A small network was shown many inputs. Here are its activations along a few directions, one row for each input.
Each table varies a few parts of the input and shows all the possible inputs, shuffled.
Descriptions start from the smaller parts, as in this example, which fits no table here: one of 4 places along a line, together with either a single point or one of 9 places along a line or (one of 2 separate values, together with one of 5 places around a ring).
Shared parts are said once, and a part with two or three values counts as separate values.

Other details of the inputs vary at random and push rows far along two fixed directions, the same in every table; ignore that.

Table:
row 1: [  3  41 -19 -10  14  25  15 -29   8  10 -68  43  15]
row 2: [ -7  13   6  10  12  -9  24  18 -30   5   5  15  -5]
row 3: [ 26  53  -4  -4  12  18  25 -14  12   1 -49  41  10]
row 4: [ 19   8  -6  -5 -21   9 -12 -39  44 -12 -37   6  19]
row 5: [ 32  52  -8  -5  -7  -2  26  -1  15   7 -56  25  15]
row 6: [-26  -1  -2   8  12  -5  10   0 -33  15 -10  18  -3]
row 7: [ -1 -20   3  -5   0  -2 -10  11   5 -11  31 -21  -4]
row 8: [-29   1 -10   3   9  -5  17   8 -36   7 -15  12   1]
row 9: [  3 -36  19   6 -14 -18 -18   8   8  -7  54 -28  -9]
row 10: [ -4 -37  20   6  -4  -4 -22  11   8 -14  50 -34 -10]
row 11: [  3 -36  22   6  -9 -15 -22   5   8  -3  55 -26 -13]
row 12: [-10 -24  -1   0   1   8 -19   1   2  -4  25 -18  -8]
row 13: [  1  11  -1   1   1 -23  20  28 -27  21   0   5  -4]
row 14: [  7 -30  20   6 -18 -12 -17   6  18 -20  40 -35  -5]
row 15: [ -9  10  -8   7  -3 -19  14  20 -32  22  -9   3  -4]
row 16: [ 31  -1   5  -8 -17  13 -19 -18  55 -30  -3 -21  10]
row 17: [-12   8  -7  -6  26   8  17  20 -29  10   7  15  -6]
row 18: [ 34  21   7  -7  -5  20  -8 -25  48 -12 -22   7  10]
row 19: [-15   8  -3   7  14   0  10   7 -32  15   1  17  -9]
row 20: [ 61  17   3 -21 -22  29 -31 -50  97 -21 -26  -2  19]
row 21: [ -5 -29   9   9 -15 -11 -20  -1   3  -5  35 -23  -8]
row 22: [-22   7 -17  -2  19   8  14  15 -34   4  -5   8  -5]
row 23: [-19   7  -5   3  21   7   9   7 -31  17   0  16  -9]
row 24: [-17   9 -11   2  12   1  17  14 -34   7  -4  10  -5]
row 25: [ 23  -7   0  -3 -40 -13 -24 -27  48  -4 -26 -21  17]
row 26: [-34  -1 -15  -1  16   2  13   9 -36   4 -15   9   1]
row 27: [-24 -52   8   5  -9  -5 -31  -4   5  -9  36 -34  -6]
row 28: [ -8  10  -5  -3  15  -4  23  22 -30   7   5  12  -4]
Description of these inputs: one of 4 places along a line, together with either a single point or one of 6 places around a ring.
Which other rows does row 16 become when the place on the line of 4 takes its other values? List them by row number.
> row 7, row 22, row 26

Table:
row 29: [-14  14   7  13  16 -44  43  79 -81  28  35  -2 -23]
row 30: [  6 -75  35  15 -54 -27 -68 -29  49  -9  66 -69 -15]
row 31: [ 40  46  -5 -26  17  36  15 -30  44 -10 -39  39  14]
row 32: [ 48 -57  37   4 -58 -45 -38  20  58 -23  84 -79  -6]
row 33: [-42  -8  17  30  30 -21  22  38 -74  27  33  19 -19]
row 34: [ 40  49  -4 -23  20  39   8 -28  41  -8 -43  33   8]
row 35: [ 29  45 -14 -10 -18  16  10 -47  38  11 -70  38  21]
row 36: [ 65  69  -5 -10 -19  -3  30   2  43 -12 -54  15  23]
row 37: [ 40  47  -5  -6   1  23   6 -32  45   9 -53  44  18]
row 38: [ 20  36 -29 -17  -8  15  -5 -38  32   0 -80  25  21]
row 39: [ -5 -87  21  11 -51 -31 -68 -23  47 -31  54 -74  -1]
row 40: [-13 -87  18   5 -43  -9 -62 -14  52 -40  56 -85   1]
row 41: [ -60   -4    7   28   19  -28   35   31 -101   34   12   23  -19]
row 42: [-57  -5 -12  12  47   5  33  45 -89   5  31  16 -22]
row 43: [ -3 -88  17   3 -50 -31 -68 -23  50 -21  60 -71   1]
row 44: [ 26  40 -29 -23  10  47   5 -29  40 -17 -42  29  17]
row 45: [-54  -2 -16   7  51   9  26  46 -93  17  34  14 -25]
row 46: [ 11  27 -31 -24  -5  33   5 -28  38 -10 -69  15  30]
row 47: [ 37  48   1 -18  16  36  13 -29  41 -21 -45  36  14]
row 48: [-69 -12 -19   5  36  -3  27  46 -93  24   4   3 -13]
row 49: [-44   3   8  24  43 -17  28  44 -87  45  26  27 -26]
What is each input in this table made of?
> one of 3 separate values, together with either a single point or one of 6 places around a ring
The inputs of row 42 and row 45 match in every part but the choice among 3 separate values. If row 41 is changed in the same way as row 42 into row 45, which row does it become?
> row 30
Which other rows does row 31 become when the place on the ring of 6 takes its other values? List them by row number.
> row 35, row 37, row 43, row 44, row 46

Table:
row 50: [-43  18 -14  14  21   5  38  16 -64 -28 -27  13   0]
row 51: [ -3  17 -24  -4  -2  31 -15 -32  24   6 -59   3  18]
row 52: [-21 -52  35  22 -12 -32 -25  -7   7   5  39 -20  -5]
row 53: [ 26 -48  -3  -9 -49   2 -72 -43  69 -18  24 -63  -2]
row 54: [ 12 -21   9  -4  -3  17 -36 -20  23 -13  42 -23 -19]
row 55: [ 30  68   3 -11  11  -7  52  10  -5  16 -60  43  17]
row 56: [ 14  24 -35  -3 -15  15   1  -8  18   2 -34   3  11]
row 57: [ 30  75  -2   1   8   3  42  14  -8  13 -61  32   5]
row 58: [ 32  28 -27 -30 -15  36 -16 -66  86  -8 -94  21  42]
row 59: [ 28  26   4   2 -20 -11  18 -12  23   4 -20  25  16]
row 60: [-18 -44  33  36 -16 -18 -37  -2  -1   2  39 -31 -13]
row 61: [ 54  -3   0 -17 -21  22 -22 -36  88 -31   9  -6  20]
row 62: [ 36 -12  12 -19 -11  43 -36 -59  98 -29 -18  -1  20]
row 63: [-18  26 -24  -4  22  -7  31  47 -51  22 -22   3 -11]
row 64: [-38 -35 -12   4  -1 -27  11  39 -50  17  39  -9  -4]
row 65: [  7  65 -14 -19  57  16  64  36 -47  17 -43  60   9]
row 66: [-15   9   4   4  24  41  -5 -10  -2  -2  -8  15  -7]
row 67: [ -6  65 -13  -6  29  -8  56  -1 -54  40 -61  79   2]
row 68: [-44 -46  -6  -7   3 -28  -8  20 -52  23  40 -14 -15]
row 69: [-57 -48  13  11   4 -27  15  22 -52 -35  38 -22  -3]
row 70: [ 40 -48  11 -21 -47 -16 -49  -6  80 -26  26 -64  11]
row 71: [-30 -38  12  -5  26 -12  -1  18 -46  11  65   0 -25]
row 72: [ 38  40   0 -13  14  25   3   6  33 -15 -17   2   4]
row 73: [-22 -17  15  37  -8 -31  12  38 -55  16  50 -12 -23]
row 74: [-27 -18   3  19  21  -3   5  39 -48   2  69  -9 -22]
row 75: [ -1 -28  22  22 -19 -26 -27  -3 -13   8  42 -25 -24]
What is each input in this table made of?
> one of 2 separate values, together with either a single point or (one of 3 separate values, together with one of 4 places along a line)
The inputs of row 67 and row 75 match in every part but the choice among 2 separate values. If row 70 is changed in the same way as row 67 into row 75, which row does it become?
> row 63
